potu: [183 122 156 102  87  94 167 144 100 158 144 122]
Bivep: [167 142  86 159  88 101 127  98 176 135 132 122]
Vipam: [167 142  86 159  88 101 127  98 176 135 132 160]
row of Bivep | [167 142  86 159  88 101 127  98 176 135 132 122]
row of potu | [183 122 156 102  87  94 167 144 100 158 144 122]
row of Vipam | [167 142  86 159  88 101 127  98 176 135 132 160]

giba: [127 118 115 133]
dad: [131 110 136 102]
namo: [149 126 123 119]
vuv: [ 99 115 116 131]
mak: [ 89 108 123 133]
Fetug: [149 168 124 176]
fes: [138 151 132 151]
Kod: [118 138 116 144]
depif: [112 144 108 172]
Sas: [ 98 110 128 131]
faf: [135 140 124 144]
row of Kod | [118 138 116 144]
row of faf | [135 140 124 144]
row of depif | [112 144 108 172]
row of Fetug | [149 168 124 176]

pigen: [172 156 111 133 144]
Nosif: [158 110 101 131 147]
Sibet: [172  94 111 133 144]
kud: [158 110 101 131 116]
bonu: [136 124 119 148 131]
Dalab: [ 86 129  97 131 109]
row of pigen | [172 156 111 133 144]
row of kud | [158 110 101 131 116]
row of Sibet | [172  94 111 133 144]
row of Nosif | [158 110 101 131 147]

Mida: [152 115 153 130 132 153 139 131 127 147 149 102 129 129 156 152 109 115
 116 114 134 136 114 128 136 124 139 147 128 118 150 127 133 108 128 128
 151 141 142 123 117 116 130 126 124]
daral: [160 134 138 110 124 134 141 141 106 144 128 147 126 121 123 129 125 119
 153 121 131 142 167 152  99 118 138 132 102 101 146 136 136 127 101 141
 151 110 122 128 113 141  95 161 116]
Vek: [125 124 122 132 117 114 137 149 119 138 113 133 123 118 123 135 144 146
 143 134 117 152 133 147 122 130 127 126 122 113 138 152 138 130 127 130
 135 120 126 142 127 139  96 145 129]
duguk: [146 118 137 135 137 141 134 122 126 137 132 113 136 122 133 142 118 113
 110 119 123 139 111 120 145 131 148 136 127 121 147 124 118 135 138 145
 143 138 121 123 119 136 129 132 128]
sube: [152 115 153 130 132 153 139 131 127 147 149 102 129 129 156 152 109 115
 116 114 134 136 114 128 136 124 139 147 128 118 150 127 133 108 128 128
 151 132 130 158 140 138  97 127 143]
lisaz: [172 136 142 104 126 141 141 139 100 146 133 152 127 123 123 125 118 109
 157 116 136 139 178 154  91 115 141 135  94  98 149 132 136 126  93 145
 155 106 120 124 109 142  95 166 112]
zarus: [146 118 137 135 137 141 134 122 126 137 132 113 136 122 133 142 118 113
 110 119 123 139 111 120 145 142 165 119 126 127 144 122  94 181 151 175
 130 135  85 124 121 173 125 143 131]
row of daral | [160 134 138 110 124 134 141 141 106 144 128 147 126 121 123 129 125 119
 153 121 131 142 167 152  99 118 138 132 102 101 146 136 136 127 101 141
 151 110 122 128 113 141  95 161 116]

nugil: [131 132 136 121 145 136 129 128 122 126 120 123 130 120 130 117 135 128
 126 121 131 139 139]
bozum: [138 124 132 116 134 136 152 118 134 120 130 126 121 128 127 115 134 162
 145 135 145 143 135]
Lafu: [118 114 124 136 127 127 123 135 133 134 130 133 140 112 116 120 142 112
 126 128 121 132 119]
vub: [144 144 134 114 134 136 154 116 131 119 129 123 119 142 143 121 125 174
 146 135 147 140 143]
zoti: [136 123 131 118 133 136 149 120 134 121 130 126 123 127 126 116 134 157
 143 135 143 142 134]
babo: [120 127 124 132 120 121 122 125 131 137 129 130 134 122 129 130 127 130
 119 135 129 132 124]
Ferak: [130 120 129 124 131 132 140 125 132 125 130 128 126 123 122 119 134 141
 137 133 136 137 129]
Zomum: [123 123 125 131 128 126 134 124 133 138 128 126 127 122 130 124 145 129
 133 119 127 127 133]
Mep: [128 143 127 131 125 123 120 130 122 131 125 127 127 138 140 137 119 118
 117 123 121 124 129]
zuvu: [129 136 124 128 117 121 128 131 130 139 120 132 138 115 122 129 119 126
 116 125 129 143 121]
row of Zomum | [123 123 125 131 128 126 134 124 133 138 128 126 127 122 130 124 145 129
 133 119 127 127 133]
row of nugil | [131 132 136 121 145 136 129 128 122 126 120 123 130 120 130 117 135 128
 126 121 131 139 139]
row of Mep | [128 143 127 131 125 123 120 130 122 131 125 127 127 138 140 137 119 118
 117 123 121 124 129]
row of babo | [120 127 124 132 120 121 122 125 131 137 129 130 134 122 129 130 127 130
 119 135 129 132 124]
row of zuvu | [129 136 124 128 117 121 128 131 130 139 120 132 138 115 122 129 119 126
 116 125 129 143 121]
row of Lafu | [118 114 124 136 127 127 123 135 133 134 130 133 140 112 116 120 142 112
 126 128 121 132 119]

Ges: [108 124 153 127 136 138 108 107 117 128 119 129 126 120 178 130 123 120
 130 130]
Tikup: [119 117 147 138 138 143 106 112 120 129 115 122 134 111 162 141 107 127
 131 112]
muf: [116 120 148 134 137 141 107 110 119 128 117 125 131 115 167 137 114 125
 131 119]
row of muf | [116 120 148 134 137 141 107 110 119 128 117 125 131 115 167 137 114 125
 131 119]
row of Ges | [108 124 153 127 136 138 108 107 117 128 119 129 126 120 178 130 123 120
 130 130]
row of Tikup | [119 117 147 138 138 143 106 112 120 129 115 122 134 111 162 141 107 127
 131 112]

zama: [140 143 109 149 127 103 140 131 124 125  92]
venud: [154 145 100 160 129  90 154 126 131 127  79]
kemi: [113 152 101 154 144 134 154 152 121  95  93]
devi: [121 146 111 147 135 124 139 144 119 109  96]
row of devi | [121 146 111 147 135 124 139 144 119 109  96]
row of venud | [154 145 100 160 129  90 154 126 131 127  79]
row of kemi | [113 152 101 154 144 134 154 152 121  95  93]

mika: [130 121 136 170 124 134 137]
buna: [124 138 134 142 133 129 128]
kema: [121 129 137 116 128 127 111]
zukim: [155 133 146 155 124 120 125]
mesad: [124 138 134 129 125 109 143]
rogis: [108 107 135 142 133 145 128]
row of rogis | [108 107 135 142 133 145 128]
row of buna | [124 138 134 142 133 129 128]
row of mika | [130 121 136 170 124 134 137]

Leke: [125 132 124 131 118 123 131 127 151 120 122 100 134 128 154 126 124 124
  96 134 122 124]
Fel: [129 132 124 131 118 123 136 127 131 120 107  84 134 128 141 126 124 123
 118 134 122 124]
Pev: [139 132 150 141 122 123 124 127 131 141 130 146 136 128 125 126 118 118
 118 127 143 124]
row of Leke | [125 132 124 131 118 123 131 127 151 120 122 100 134 128 154 126 124 124
  96 134 122 124]
row of Pev | [139 132 150 141 122 123 124 127 131 141 130 146 136 128 125 126 118 118
 118 127 143 124]

luri: [106  92 145 122]
suvof: [118 140 168 146]
gesal: [133 153  98 120]
row of gesal | [133 153  98 120]
row of luri | [106  92 145 122]
row of suvof | [118 140 168 146]

